These are the activations of a small neural network, seen along a few directions. Each row is one input.
Each table varies a few parts of the input and shows all the possible inputs, shuffled.
A made-up example of a description, with smaller parts first: ring(5) and (point or line(11) or (values(3) and line(4))).
Shared parts are said once, and a part with two or three values counts as separate values.

Other details of the inputs vary at random and push rows far along three fixed directions, the same in every table; ignore that.

Rows:
r1: [ -4  12 -20  25  36 -17  -1   6  17 -23 -21  -7  11]
r2: [ -4   8 -20  20  31 -10   4   6  14 -21 -20 -13  11]
r3: [  6  12 -27  29  42 -15 -10   2  17 -18 -23  -2   9]
r4: [-23  -3  20  18  -5 -20  10   4   7   6 -13  -3 -20]
r5: [  8   3  -8   4  -1  10 -27  -8  -2  11   0   0  -1]
r6: [-17 -13  27   0 -15 -11   3   3  -3   5  -3  -4  -8]
r7: [  6   0  -4  -1 -11  15 -21  -8  -4  15   2  -5  -5]
r8: [ 14  10 -25 -12  26  -1  19   9   1 -18   3  -1  29]
r9: [ -4  11  -1 -39  -3   2  35  18 -10 -16  26  -9  39]
r10: [-26  -1  24  19  -3 -25   3   3   8   1 -12  -2 -14]
r11: [ 14  -5  -3  -4  -1   8 -18  -6  -6   7   1   2   2]
r12: [  7   0 -20  20  18   1  -9  -4   8   1 -20  -7  -7]
r13: [-16  11   1  -5   2  -9  25  13   4  -9   4  -7  11]
r14: [-27  -5  24  17  -7 -20   6   3   7   2 -13  -8 -15]
r15: [ 21  -6  -4  -8  -5  11 -23 -10 -10  16   6   8  -1]
r16: [ 16  -7   4 -15 -14  14 -21  -9 -13  19  12   6   0]
r17: [  1 -10  13  -6 -14   1  -2  -3  -7  15   4   4  -8]
r18: [ 16 -11  -8  -8 -10  20 -13  -9  -7  19   1   0  -6]
r19: [ 14   2 -11   8  -2  14 -17 -11   0   4   3  13 -12]
r20: [ 12   2  -6 -10 -17  20 -16  -9  -8  25  10   2  -7]
r21: [ 11   1  -9   1  -8  13 -12  -6  -3  20   1   3 -11]
r22: [  0  11  -4 -44  -6   6  47  18 -12  -8  29  -3  31]
r23: [-20  -2  16  16  -4 -18  12   4   6   9 -13   1 -22]
r24: [-17  -9  31   2 -13 -22  11   4  -2   9  -2   6 -14]
r25: [ 22  -7  -1  -8 -12  21 -15 -13 -10   9  13  16  -8]
r26: [-16  15   6 -12  -2 -13  36  16  -1  -1  11   4   6]
r27: [  5 -12  -8  14  13   1 -21  -6   5  -6 -19 -11   1]
r28: [  6  -3 -10   5  -4  18 -22  -9  -1  11  -5 -11  -5]
r29: [  2  11   1 -40 -13  12  39  12 -12 -16  35   6  26]
r30: [  8   2 -20 -12  15   8  14   6   0 -12   0 -11  22]
r31: [  0 -11  12  -7 -15   2   2  -2  -7  17   1   4 -12]
r32: [-23  -4  18  18  -6 -18  10   4   7   6 -15  -6 -20]
r33: [ 13  17 -20 -18  12  15  11   4   8 -37  22   6  20]
r34: [-32 -11  48   5 -14 -36  15   8  -1   2  -3   5 -13]
r35: [ 17 -10  -3 -14 -15  21 -17 -10 -11  19   6   0  -3]
r36: [  1  10 -23  18  32 -11   6   6  14 -18 -17  -7  12]
r37: [  2   3 -26  30  35  -5 -12   0  16 -19 -28 -15   5]
r38: [  6  -6  -9  -8   3   9   0   0  -3  -4  -2 -10  12]
r39: [-18 -13  29   1 -15 -15   9   4  -2   6  -4  -2 -11]
r40: [ 14   1 -10   5  -6  18 -20 -13  -2   5   5  10 -10]
r41: [ 16  -7   1  -1  -8  18 -25 -13  -6  -1   8  10  -2]
r42: [-11  13   2  -8  -2  -3  25   9   2 -18  14   3  10]
r43: [  9   3  -5   0  -6  10 -21  -8  -4  17   3   3  -5]
r44: [ 12   2 -16  12  34 -15   1   3   7 -15 -14   5  11]
r45: [ -3   6   2 -37  -9   6  28  14 -12 -10  23  -8  31]
r46: [  0   7   0   8  -9   8 -13  -7  10  -8  12  12 -22]
r47: [ 13   2  -7 -11 -16  19 -13  -8 -10  26  10   6 -10]
r48: [-21  -1  23  15  -9 -16   4  -1   6  -8  -2   6 -15]
r49: [ 11  -9  -9  17  19  -4 -22  -6   5  -6 -19  -2   1]
r50: [-20  -9  38   6 -17 -19  13   2   0  -6   4  13 -16]
Each input here is: values(2) and (point or (line(4) and (point or line(5)))).
Changing only the values(2) part turns r7 into r45. The same change can be made to r1. Which row results?
Answer: r11
Change only the line(5) part in r49. List by row number the other rows that result.
Answer: r11, r16, r38, r39
Start at r15 and move only the line(5) part, one step at a time. The first step leads to r24. Which rows follow, in order?
Answer: r17, r35, r30
Change only the values(2) part in r31. List by row number the other rows that result.
Answer: r23
